Each row below holds a small network's activations on one input, seen along a few directions.
Each table varies a few parts of the input and shows all the possible inputs, shuffled.
Descriptions start from the smaller parts, as in this example, which fits no table here: one of 3 separate values, together with either a single point or one of 9 places along a line or (one of 4 places along a line, together with one of 5 places around a ring).
Shared parts are said once, and a part with two or three values counts as separate values.

Other details of the inputs vary at random and push rows far along two fixed directions, the same in every table; ignore that.

Table:
row 1: [  1  -3  15  18  15   4 -19   3   2  16  15]
row 2: [  7  13  -6  -6 -12  15  -2   1  -1  -3  -5]
row 3: [-15  -8 -11 -24 -10  -6  23 -10  -1 -24 -21]
row 4: [  8  23 -15  -8 -14  21  -2   4  -2 -11 -13]
row 5: [-5  2  1  3 -1 -2  5  8  0 -1 -3]
row 6: [  6   5  -1   2   1   0   5   5 -10  -4  -8]
row 7: [-5 -5  5  5  5 -4 -1  2  3  5  4]
row 8: [ -1 -10  -1   2   7 -13  -1  -5   6   5  10]
row 9: [ -7 -33  10 -14   2 -25  14 -19   0  -2   1]
row 10: [  5  11  -6  -9 -15  11   3   2  -1  -4  -7]
row 11: [-22 -45  10 -19   1 -29  15 -26  12  -3   7]
row 12: [-4  1 -4  3  4 -3 -1  2  4  0  3]
row 13: [ -1  12  -3   1  -4   7   7  11  -7  -7 -12]
row 14: [ -1  23 -18  -3  -9   6  14  15  -6 -15 -18]
row 15: [  6   4  12  19  13   6 -15   7  -4  12   8]
row 16: [  3  23 -14  -1  -1  18   1   8  -9 -16 -19]
row 17: [  3 -11  21  17  14  -5 -13   2  -3  18  16]
row 18: [  6  15 -12  10   9   6  -8   7   2   0   4]
row 19: [ -4 -15   9   9  14 -10 -13  -6  11  13  20]
row 20: [10 17 -3  1 -9 16 -7  6 -2  4 -1]
row 21: [ -4 -11  14   7   9  -5  -5  -1   1  10   8]
row 22: [-6  6 -7 -3 -1  3  5  4  1 -8 -8]
row 23: [  3   5  -5 -12 -14   8   3  -4   1  -5  -6]
row 24: [ 5 12 -9  8  1 -2  1 12 -3  1  0]
row 25: [12 15  2  5 -8 15 -9  9 -2  9  4]
row 26: [ -8 -21   0 -31 -24 -15  27 -18   2 -11  -9]
row 27: [  1 -13   9  13  13 -15 -11  -2   7  17  21]
row 28: [ 10  13  -5  11  10  12 -12   4  -6  -1  -2]
row 29: [-14 -11 -10 -20 -10 -17  25  -7   3 -16 -12]
row 30: [  8  -2  10   6   1   8 -20  -6   7  14  16]
row 31: [-1 -9 11  7 10 -2 -7 -5 -1  6  6]
row 32: [ 4 -3  1  2  7 -2 -1 -4 -4 -1 -1]
Description of these inputs: one of 4 places along a line, together with either one of 2 separate values or one of 6 places along a line.
The inputs of row 28 and row 9 match in every part but the place on the line of 4. If row 18 is changed in the same way as row 28 into row 9, which row does it become?
Answer: row 27
Which other rows does row 12 become when the place on the line of 4 takes its other values? List them by row number.
Answer: row 14, row 19, row 29

Table:
row 33: [  2  -2  21  26  17   0 -15  11  -2  26  22]
row 34: [-11  -9  -7 -17  -3  -8  27  -3  -9 -14 -23]
row 35: [ 10  14   3  -7 -13  27  -1   1 -11  -3 -20]
row 36: [ 22  38 -14  21  -1  16  -9  27 -12   1  -3]
row 37: [ 14 -17  21   1  -8 -14 -21 -14   7  23  24]
row 38: [ -1  -8  27  34  17  -2 -22  12   0  30  29]
row 39: [-12 -30  -3 -26  -8 -27  35 -19 -11 -23 -18]
row 40: [  2  12 -22  -6  -4   5   5  -5  -5 -18 -11]
row 41: [ 14  -4  15  27  18  -5 -24   6   8  31  35]
row 42: [  3   4 -10   0   6  -7   0   0  -5 -15 -12]
row 43: [  8  15 -18 -14 -16  26   0   0   1  -5  -9]
row 44: [-10 -24  -9 -25  -8 -22  26 -22   8 -13  -1]
row 45: [-27 -42  14 -12   4 -30  18 -16   5  -9   0]
row 46: [ 10  13  -7  14  12   5  -6  11 -13  -8  -8]
row 47: [  2  21 -11   5  -4   8   3  16   3  -1  -2]
row 48: [  6 -27  25  20  15 -21 -11  -7  -4  25  28]
row 49: [ -2  -7  12   9   6 -11  -1   6   6  16  15]
row 50: [ -5  23  -7  10  -1  17   5  21 -13 -12 -16]
row 51: [  7  -7   5 -19 -20   8  12 -16 -13 -15 -19]
row 52: [-12 -39  12 -13  14 -35   9 -23   8  -3   6]
row 53: [ -2  13  -1 -15 -29   6   1   4   4  -6 -10]
row 54: [ -7  17  -5  12   8   7 -10  15   1  -9  -7]
row 55: [  7   2  28  18  -1  24 -26   3  -3  18  10]
row 56: [ 11  25 -13   2  -4   5   9  17  -7  -5  -8]
row 57: [  5  25 -23   2  -3  17   1  12   0  -5 -10]
row 58: [  4  -7  22  -1  -8  -4 -18  -4  12  23  19]
row 59: [ -7  14 -15  -3 -15   3  12  13   3 -12  -9]
row 60: [  3  27 -20   4   3  20  -6   9  -1  -5 -11]
row 61: [  9  27 -14  -4 -12  36  -8   9   1  -3  -2]
row 62: [-26 -32  -1 -31  -2 -31  30 -20   8 -24 -17]
row 63: [  0  -9  15  23  18  -1 -23   0  13  28  34]
row 64: [ -4  23 -13   0   5  11  -3   7   1 -13 -13]
row 65: [ 13  31  -9  14  10  20  -1  20 -18  -6 -12]
row 66: [  1  13 -15  -8 -10  -2  18  12  -4  -6 -17]
row 67: [ 13   0  15  35  21   1 -33  12  10  40  34]
row 68: [-13 -10  11  11  12  -8 -16  -4  10   6  12]
row 69: [ -2  11 -11  -6  -6   2  20  10 -11  -8 -20]
row 70: [ -2   8 -13 -10   4  -3   5  -5   0 -16 -13]
row 71: [-17 -26  -3 -32 -26  -3  19 -22  10 -14  -2]
row 72: [  1 -46  21 -12   1 -14  -8 -33  16  21  34]
row 73: [  2  10 -14  -3   4   5   1  -4   0  -8  -3]
row 74: [ 18  24   2  -3 -10  32  -3   4 -14  -6 -17]
row 75: [  5  -2   0 -28 -25  -9  10 -12   4  -5  -8]
row 76: [-15 -14   2  -9 -12 -19  20   1   4  -5  -1]
row 77: [  8  21 -15   7   6   8 -10   4  -6 -12 -10]
row 78: [  2   5   4  16  20   3 -23   2   6  14   8]
row 79: [  5   6  20  33  25  10 -24  16  -4  25  20]
row 80: [ -9  15 -19 -11  -4   9  10   0   2 -18 -14]
row 81: [ 14  -2  38  26  12  22 -36   1   0  34  24]
row 82: [-14 -47  17 -13  13 -36  16 -24   3  -2   6]
row 83: [ -7   1   5  19  11   6 -21   2   8  11  18]
row 84: [ 16  32 -23  14  -1  19  -9  14  -6  -6  -2]
row 85: [-11 -23  -2 -27 -10 -26  39 -15  -7 -16 -14]
row 86: [ -3 -17 -13 -20 -16 -24  26 -13   2 -16  -6]
row 87: [ -4  18 -10   2   6  10   8  15  -8 -16 -19]
row 88: [-16 -42  23   9   9 -24 -10 -17  19  22  36]
row 89: [ 13   7 -15 -12 -17  18  -1  -8  -2 -10  -2]
row 90: [ -6   2 -11  -7   6  -5   6   2   0 -12 -18]
row 91: [ -8 -43  22 -28 -17 -32   5 -29  16  16  12]
row 92: [  3  23 -13   7   9  14   1  18 -10  -9 -21]
Describe the family of inputs behind these rows.
Answer: one of 5 places along a line, together with either one of 3 separate values or one of 9 places around a ring
The inputs of row 64 and row 70 match in every part but the place on the line of 5. If row 58 is changed in the same way as row 64 into row 70, which row does it become?
Answer: row 75
The inputs of row 47 and row 41 match in every part but the place on the line of 5. If row 79 is changed in the same way as row 47 into row 41, which row does it become?
Answer: row 65
Which other rows does row 36 become when the place on the ring of 9 takes its other values? List them by row number.
Answer: row 39, row 40, row 42, row 46, row 48, row 77, row 84, row 86
Which other rows does row 75 become when the choice among 3 separate values takes its other values? List them by row number.
Answer: row 72, row 74
Which other rows does row 50 become when the place on the ring of 9 takes its other values? List them by row number.
Answer: row 38, row 45, row 54, row 59, row 68, row 76, row 83, row 88
Which other rows does row 35 become when the choice among 3 separate values takes its other values? List them by row number.
Answer: row 43, row 91

Table:
row 93: [  5 -32  35  10   1 -12 -26 -16  18  43  50]
row 94: [  7  19  -8  -7  -6  26  -5   0 -11 -15 -21]
row 95: [ -3  41 -17  20  17  29  -5  26 -13 -17 -24]
row 96: [  3   4  -2   6   6 -12  26  16 -23 -11 -18]
row 97: [  8  27 -27  10  13  10  -9  12   1  -9  -6]
row 98: [  1 -35  28 -18 -11 -25  27 -16 -16   2 -12]
row 99: [ 13   7   4  38  27  -2 -41   9  14  31  40]
row 100: [-25 -21   0 -12 -10 -29  23  -1  12  -2   2]
row 101: [-17 -14 -11 -14  11 -13  15 -12   0 -21 -12]
row 102: [ -7   8   2 -15 -11  21   9  -3 -10 -25 -30]
row 103: [ -7 -44   6 -31 -13 -20  13 -40   9  -5   4]
row 104: [ 24   0  20  27  12  13 -45  -3  12  41  43]
row 105: [  7  53 -32  13  -6  20  -5  33   1  -9  -7]
row 106: [-10 -12   4 -26 -31  -4  23  -4   4  -3  -9]
The inputs of row 95 and row 102 match in every part but one. If row 105 is changed in the same way as row 95 into row 102, which row does it become?
Answer: row 93
Describe the family of inputs behind these rows.
Answer: one of 2 separate values, together with either a single point or one of 6 places along a line
Which other rows does row 94 become when the choice among 2 separate values takes its other values? List them by row number.
Answer: row 101

Table:
row 107: [-10 -28   6  -9   2 -23  18  -9  -3  -3  -6]
row 108: [ -5   0 -14 -41 -31  -4  39 -10  -6 -26 -32]
row 109: [  1  21  -8 -22 -28  15  22   6 -10 -21 -29]
row 110: [-17  -7  -7 -25  -9  -9  30  -6  -8 -33 -34]
row 111: [ -4 -41  15 -15  -4 -19   6 -30   8   5  19]
row 112: [ -9 -31   5  -5   4 -30  13 -14   0  -3   6]
row 113: [ 12  21  -4  24  20  10 -20  13  -6   1   3]
row 114: [ 10  16  12  11  -1  24 -22   6  -5   8   0]
row 115: [  2  -4   7  11  -2   3 -20   1  13  19  23]
row 116: [-11   7 -24 -23 -10 -14  34   2  -2 -25 -26]
row 117: [ 14  -2  16  16   1   9 -21   2  -1  25  16]
row 118: [ 10  48 -29  18   3  23  -5  31 -10  -8 -17]
row 119: [-15  -1 -11 -21 -10   0  35  -1 -12 -32 -32]
row 120: [-16  13 -29 -16  -8   1  27   4   0 -31 -24]
row 121: [-15 -25  -4 -11   8 -21  17 -14   6  -6   2]
row 122: [-21 -37   7  -4   5 -33   9 -15  13   4  14]
row 123: [ 22  49 -20   7  -7  35 -17  17 -10 -11 -15]
row 124: [ 19  17   3  11  -2  11 -15   8  -2  11  12]
row 125: [  8  18   0  14   4  18 -31   8  10  12  15]
row 126: [ -7 -13  12   7   5  -9   4   3  -6   2  -2]
row 127: [  8  -1  10  22  19 -10 -13   7  -1  15  19]
row 128: [ 17   7   5  16  -1  10 -21   3  -2  15  16]
row 129: [  3   3   6  13  17   1 -10   6  -5   4  -3]
row 130: [ -4 -30  12 -14  -5 -22   4 -19  15  14  18]
row 131: [ -9  29 -28 -10 -10   3  21  17  -2 -25 -24]
row 132: [ -2 -26  27   1  -6  -6  -7 -12   2  18  14]
row 133: [ 2 13 11 17 11  5 -6 19 -9  7  0]
row 134: [  7  14   0  15   3  21 -24   8   9  14  20]
row 135: [ 13  16  -2  14   5  22 -22   7   4  16  15]
row 136: [ -3  19 -22  -3   5   3   6   7  -2 -17 -19]
row 137: [ 12  37 -21  -9 -16  35   8  12 -13 -17 -27]
row 138: [ -2 -25   6  -8  -8 -14   0 -15  11  12  14]
row 139: [ -7 -20  -1  -4   8 -17  13 -12  -2  -8   3]
row 140: [ -6   1   3  18  19  -5 -18   4   9   8  13]
row 141: [  1 -10  19   1  -3  10  -7  -8  -1  10   9]
row 142: [ 10  -1  13   5   4   9 -20  -5   0  15   7]
row 143: [ -7 -26  11   1  14 -14   7  -9  -2   5   5]
row 144: [ 13  18  -1  12   6  18 -28   6   5  14  11]
row 145: [ -6 -14   6  -7   4 -19  17  -2  -4  -2  -6]
row 146: [ -8 -27  14  -9  -7 -19   0 -15  19  13  22]
The inputs of row 110 and row 140 match in every part but one. If row 109 is changed in the same way as row 110 into row 140, which row does it become?
Answer: row 146
The inputs of row 126 and row 118 match in every part but one. If row 132 is changed in the same way as row 126 into row 118, which row does it become?
Answer: row 138
Describe the family of inputs behind these rows.
Answer: one of 2 separate values, together with one of 4 places along a line, together with one of 5 places along a line
Which other rows does row 140 become when the place on the line of 4 takes its other values? List them by row number.
Answer: row 120, row 122, row 131
Which other rows does row 145 become when the place on the line of 4 takes its other values? List them by row number.
Answer: row 107, row 129, row 143
Which other rows does row 111 become when the choice among 2 separate values takes its other values? List them by row number.
Answer: row 139
